Each row has a name. Each piece below is followed by the name of the row it came from, unless a question asks for something else. Each question is about the rows just above it. Places in a row count from 0.

[ 91 118 162 118] = J873
[112 150 127 114] = J692
[ 95 113 150 109] = J663
[ 86  56 168 131] = J164
[ 95 113 173 145] = J261
One entry of J164 was changed: [ 86  57 168 131]. Where, and from what?  1, [56]
Among the named rows, does one hold [ 95 113 173 145] next to each other, in this order?  yes

[150 147 103 112 109 137 127 147 135 198 119 106 155 154 142 162  53 125
 104 132 128 124 168  89 152 131  84 130 167  72 137 172 176 184 132 197
 134  66  81 152 159 147  69 108 143] = J261
[134 120 146 118 107 142 130 114 143 139 141 111 138 131 117 135 118 137
 104 113 133 126 143 106 131 134 110 124 127 121 132 130 147 115 134 135
 132 115 114 142 144 140 117 106 131] = J11
[111 111  97 144 142  84 109 120  83  98  93 142  88 140 119 113 163  94
 158 134 152 118  84 178 105 122 174 120 102 178 154 121 104 143 102  83
 109 155 173  85  82 142 169 183 138] = J873
[148 121 146 118  98 149 144 116 148 164 149  96 162 139 116 154  82 147
  89 125 126 133 156  80 154 141  82 135 135  90 124 152 161 125 145 172
 144  87  91 148 164 136  84  85 120] = J103
[148 121 146 118  98 149 144 116 148 164 149  96 162 139 116 154  82 147
  89 125 126 133 143 101  99 144 117  82 105 132 186 139 192 139  83 131
  82  97 108 120  99 195 126 114 180] = J89
[140  91 106 125  88  95 130  90  95 167 112  83 134  98  88 150  91 116
  94 143 154 127 111 116 141 136 126 134 108 128 147 158 155 174 123 162
 124  99 131  96 124 156 101 123 145] = J692
[107 171 135  98 147 184 122 164 187 135 147 149 138 183 167 105 116 147
 131 105  74 115 179 102 121 100 101 109 176  77  89  98 126 100 128 141
 123 132  78 183 156  88 107  90 126] = J53
[100 136 140 117 146 145 124 136 149 121 128 150 121 153 146 105 149 126
 143 121 109 110 145 134 114 121 139 111 133 127 135 107 122 102 110 120
 111 160 122 137 115 114 156 128 136] = J663
[148 121 146 118  98 149 144 116 148 164 149  96 162 139 116 154  82 147
  89 125 126 133 143 101  99 144 117  82 105 132 186 139 192 139  83 131
  82  97 108 120  99 195 116 151 152] = J882
[111 111  97 144 142  84 109 120  83  98  93 142  88  95 119 113 163  94
 158 134 152 118  84 178 105 122 174 120 102 178 154 121 104 143 102  83
 109 155 173  85  82 142 169 183 138] = J618
Does one of the named rows hold [134 152] side by side, in this order?  yes
Is [134 121 146 118] printed in one of the named rows, side by side and in this order?  no

[116 120 110  90 132 122 134 125] = J164
[115 114 112 100 134 124 138 115] = J53
[124 122 143 110 114  46 131 117] = J89
[146 113 162  46 110 114 166 133] = J11
[149 124 144 128 103 129 151 137] = J873
[115 117 124 114 145 126 129 107] = J518
[138 128 114 210 114 143 127 125] = J618
which: [110 114  46 131]  J89
[ 46 110 114] is in which row?  J11

[ 78 174 137 185 135 123 138 141 163 187] = J11
[204 172 160 143 153 122 150 188 123  88] = J518
[204 172 160 143 135  86 185 188 123  88] = J164
Where do [204 172 160 143 135  86 185 188 123  88] appear?  J164
The row with [160 143 135  86 185 188 123] is  J164
Which row holds [ 78 174]?  J11
One entry of J11 was changed: [ 78 174 137 185 134 123 138 141 163 187]. Where, and from what?  4, [135]
Shared by J518 and J11:  [123]
Among the named rows, does one hold [185 188 123  88] next to each other, in this order?  yes

[116  82  92 150 126 144 206] : J164
[162 166  62 112 160 186  65] : J873
[123 157 140  90  84  85  85] : J663
[ 86  62  66 191 130 143 204] : J261
[145 170 192  68 100  61  96] : J882
Does one of the named rows hold [143 130] side by side, in this order?  no
Which row holds [ 68 100  61  96]?  J882

[ 90 184  70  93 155  57  98] : J663
[ 66 152  98 174  80 135 141] : J11
[ 67  66 172 149 174 110 146] : J518
The one value in J11 and J663:  [98]
Which row holds [ 90 184  70  93 155  57]?  J663
which: [ 90 184  70  93 155  57  98]  J663
Changed J518: [ 67  66 172 150 174 110 146]. Place and old value:  3, [149]
[ 67  66 172 149 174 110 146] is in which row?  J518
One entry of J518 was changed: [ 67  66 172 149 174 109 146]. Where, and from what?  5, [110]

